A small network was shown many inputs. Here are its activations along a few directions, one row for each input.
Each table varies a few parts of the input and shows all the possible inputs, shuffled.
A made-up example of a description, with smaller parts first: values(3) and (point or line(9) or (line(4) and ring(8))).
Shared parts are said once, and a part with two or three values counts as separate values.
(in the rows, 128 means zero)

Other details of the inputs shift rows strongly along two fixed directions, in all tables alike. That doesn't count.

A family of inputs:
r1: 120, 158, 170, 92, 172, 144, 164, 101, 164, 150, 132, 147
r2: 137, 137, 98, 241, 101, 140, 128, 171, 161, 150, 104, 188
r3: 142, 130, 117, 246, 76, 131, 137, 153, 175, 147, 100, 158
r4: 141, 110, 115, 159, 97, 136, 133, 136, 132, 148, 110, 113
r5: 179, 70, 75, 84, 94, 50, 89, 141, 46, 100, 133, 82
r6: 136, 132, 109, 164, 119, 130, 114, 145, 106, 150, 126, 153
r7: 139, 64, 58, 77, 100, 65, 82, 162, 29, 69, 143, 71
r8: 102, 142, 141, 79, 175, 160, 148, 109, 121, 131, 154, 124
r9: 109, 146, 165, 97, 177, 176, 166, 111, 144, 147, 140, 132
r10: 170, 79, 45, 94, 127, 44, 100, 153, 44, 71, 136, 119
r11: 120, 132, 102, 240, 87, 167, 122, 171, 143, 168, 100, 158
r12: 178, 82, 64, 87, 123, 43, 99, 159, 36, 84, 120, 106
r13: 100, 146, 158, 106, 145, 153, 126, 126, 135, 136, 158, 137
r14: 108, 142, 165, 94, 165, 167, 166, 100, 154, 155, 135, 125
r15: 116, 138, 167, 48, 170, 144, 135, 79, 147, 118, 135, 95
r16: 123, 144, 114, 237, 81, 143, 115, 175, 157, 155, 97, 174
r17: 148, 83, 58, 94, 114, 68, 65, 151, 40, 73, 120, 86
r18: 86, 133, 162, 82, 145, 156, 145, 106, 136, 121, 158, 105
r19: 111, 150, 166, 83, 151, 128, 147, 102, 151, 118, 153, 112
r20: 106, 147, 172, 96, 139, 175, 162, 93, 167, 143, 145, 110
r21: 156, 83, 62, 92, 111, 59, 75, 160, 30, 92, 147, 102
r22: 150, 142, 121, 231, 64, 138, 132, 149, 170, 163, 87, 156
r23: 111, 157, 140, 107, 164, 140, 136, 128, 141, 130, 146, 150
r24: 138, 149, 102, 237, 98, 141, 125, 164, 146, 166, 90, 185
r25: 114, 121, 114, 149, 109, 132, 92, 143, 118, 112, 109, 119
r26: 110, 152, 172, 95, 169, 162, 144, 89, 163, 144, 116, 126
r27: 174, 76, 78, 86, 80, 54, 88, 137, 47, 92, 137, 77
r28: 135, 139, 149, 106, 139, 132, 159, 103, 168, 119, 142, 135
r29: 116, 144, 159, 79, 181, 154, 135, 102, 131, 123, 125, 121
r30: 121, 144, 172, 63, 174, 140, 150, 94, 136, 148, 153, 129
r31: 129, 132, 107, 242, 88, 140, 125, 173, 166, 143, 104, 181
r32: 138, 128, 146, 62, 169, 116, 159, 98, 152, 112, 151, 125
r33: 159, 126, 105, 225, 110, 129, 142, 164, 149, 150, 91, 182
r34: 101, 131, 144, 135, 117, 142, 109, 116, 138, 117, 117, 113
r35: 109, 150, 173, 65, 153, 156, 137, 76, 158, 117, 134, 97
r36: 156, 116, 108, 161, 122, 105, 143, 138, 140, 135, 107, 155
r37: 130, 145, 159, 72, 160, 128, 153, 101, 154, 132, 140, 124
r38: 97, 150, 165, 81, 152, 133, 142, 108, 145, 115, 154, 128
r39: 91, 147, 181, 70, 155, 149, 138, 98, 139, 129, 172, 121
r40: 149, 67, 72, 96, 85, 64, 96, 143, 48, 81, 136, 54
r41: 129, 113, 112, 153, 106, 104, 126, 142, 130, 106, 131, 139
r42: 125, 135, 128, 244, 67, 152, 108, 140, 166, 153, 77, 127
r43: 102, 156, 187, 103, 147, 159, 147, 96, 162, 146, 160, 118
r44: 120, 149, 173, 67, 187, 151, 151, 105, 126, 141, 157, 136
r45: 128, 142, 106, 239, 95, 160, 106, 151, 145, 160, 75, 163
Each input here is: line(5) and ring(9).
- The inputs of r27 and r6 match in every part but the ring(9) part. If r22 is changed in the same way as r27 into r6, which row does it become? => r24
- The inputs of r30 and r39 match in every part but the ring(9) part. If r36 is changed in the same way as r30 into r39, which row does it become? => r41
- Which other rows does r34 become when the ring(9) part takes its other values? List them by row number. => r15, r17, r25, r26, r29, r35, r42, r45
- Which other rows does r11 become when the line(5) part takes its other values? List them by row number. => r2, r17, r21, r23

A family of inputs:
r46: 126, 131, 136, 125, 135, 118, 139, 124, 144, 118, 143, 141
r47: 132, 112, 116, 116, 115, 108, 122, 137, 102, 117, 150, 112
r48: 128, 123, 135, 117, 122, 120, 144, 128, 139, 119, 152, 127
r49: 122, 118, 108, 115, 120, 120, 98, 121, 112, 96, 116, 98
r50: 136, 116, 122, 226, 58, 134, 109, 147, 145, 149, 80, 121
r51: 132, 105, 96, 112, 127, 114, 103, 142, 69, 117, 125, 111
r52: 142, 126, 139, 112, 140, 135, 147, 113, 136, 147, 127, 127
r53: 115, 154, 141, 131, 166, 153, 142, 123, 155, 134, 119, 156
r54: 101, 139, 134, 116, 144, 155, 126, 130, 119, 134, 143, 127
r55: 123, 145, 137, 120, 150, 126, 135, 126, 145, 122, 133, 150
r56: 142, 119, 108, 220, 64, 130, 130, 162, 142, 157, 112, 143
r57: 107, 154, 144, 134, 162, 150, 142, 125, 162, 126, 129, 159
r58: 117, 119, 136, 114, 113, 123, 104, 123, 117, 114, 118, 95
r59: 135, 121, 126, 115, 113, 117, 115, 108, 129, 111, 120, 98
r60: 134, 113, 103, 112, 123, 89, 110, 141, 102, 97, 140, 130
r61: 95, 146, 143, 133, 146, 156, 133, 132, 147, 122, 148, 146
r62: 143, 126, 117, 111, 142, 117, 120, 130, 109, 127, 119, 132
r63: 149, 103, 104, 111, 113, 81, 129, 135, 113, 99, 140, 121
r64: 103, 148, 148, 130, 133, 154, 133, 130, 141, 142, 150, 138
r65: 118, 136, 131, 126, 156, 154, 127, 125, 126, 141, 120, 138
r66: 110, 150, 153, 123, 131, 155, 123, 102, 161, 130, 121, 120
r67: 110, 141, 140, 123, 131, 150, 127, 129, 124, 147, 143, 131
r68: 155, 103, 106, 109, 129, 102, 117, 128, 88, 125, 123, 112
r69: 131, 127, 144, 113, 131, 140, 147, 117, 131, 151, 133, 121
r70: 126, 127, 131, 112, 134, 135, 121, 128, 102, 140, 132, 124
r71: 145, 135, 137, 115, 144, 121, 154, 116, 150, 132, 124, 138
r72: 152, 120, 119, 112, 140, 112, 130, 124, 111, 127, 121, 126
r73: 126, 129, 99, 227, 92, 131, 113, 168, 145, 134, 101, 169
r74: 96, 133, 149, 118, 133, 152, 116, 115, 138, 117, 119, 103
r75: 131, 145, 136, 117, 155, 129, 135, 124, 141, 131, 123, 147
r76: 104, 148, 151, 128, 139, 149, 135, 129, 150, 130, 152, 146
r77: 122, 144, 159, 125, 120, 152, 145, 94, 178, 136, 121, 115
r78: 139, 97, 122, 108, 95, 99, 115, 120, 110, 107, 118, 79
r79: 106, 127, 119, 118, 133, 134, 118, 140, 109, 117, 148, 122
r80: 147, 132, 138, 113, 143, 130, 151, 115, 142, 140, 122, 133
r81: 139, 118, 102, 112, 147, 116, 113, 136, 96, 114, 116, 127
r82: 146, 130, 126, 120, 143, 112, 138, 123, 131, 126, 121, 137
r83: 143, 110, 118, 112, 123, 114, 122, 128, 89, 132, 131, 111
r84: 144, 101, 96, 136, 96, 100, 109, 147, 82, 126, 131, 109
r85: 154, 128, 111, 220, 86, 120, 141, 152, 164, 150, 94, 165
r86: 128, 145, 146, 131, 147, 130, 150, 119, 158, 130, 131, 150
r87: 137, 121, 119, 112, 139, 124, 116, 129, 103, 135, 123, 126
r88: 117, 135, 145, 124, 133, 133, 140, 126, 143, 123, 154, 134
r89: 124, 130, 142, 111, 126, 139, 147, 120, 133, 144, 146, 119
- What do these inputs look like to the network? => line(4) and (values(2) or ring(9))
- The inputs of r77 and r49 match in every part but the line(4) part. If r63 is changed in the same way as r77 into r49, which row does it become? => r73
- The inputs of r88 and r48 match in every part but the line(4) part. If r84 is changed in the same way as r88 into r48, which row does it become? => r89
- Which other rows does r65 become when the ring(9) part takes its other values? List them by row number. => r51, r53, r54, r57, r61, r73, r79, r81

A family of inputs:
r90: 85, 165, 181, 20, 207, 178, 129, 80, 129, 126, 160, 107
r91: 117, 121, 103, 175, 91, 133, 104, 156, 100, 137, 124, 126
r92: 151, 121, 89, 170, 111, 85, 119, 161, 124, 113, 109, 159
r93: 152, 95, 89, 10, 163, 51, 119, 127, 63, 64, 172, 108
r94: 160, 117, 87, 168, 109, 101, 126, 162, 105, 132, 122, 153
r95: 155, 103, 109, 168, 72, 100, 113, 136, 129, 124, 115, 115
r96: 157, 116, 104, 177, 121, 117, 130, 158, 113, 147, 106, 160
r97: 158, 118, 94, 179, 127, 119, 125, 145, 114, 147, 98, 157
r98: 106, 173, 196, 149, 137, 190, 175, 93, 212, 176, 132, 139
r99: 109, 150, 184, 17, 189, 160, 164, 61, 160, 123, 146, 91
r100: 81, 158, 159, 178, 125, 192, 140, 131, 181, 152, 139, 156
r101: 106, 166, 202, 145, 143, 195, 177, 95, 210, 180, 116, 140
r102: 112, 91, 98, 21, 152, 72, 94, 127, 56, 40, 170, 68
r103: 146, 116, 121, 178, 77, 103, 114, 131, 139, 118, 104, 120
r104: 125, 111, 105, 165, 96, 125, 92, 158, 85, 141, 108, 122
- The inputs of r93 and r97 match in every part but one. If r95 is changed in the same way as r93 into r97, which row does it become? => r99
- What do these inputs look like to the network? => values(3) and line(5)
- Which other rows does r98 become when the values(3) part takes its other values? List them by row number. => r91, r94
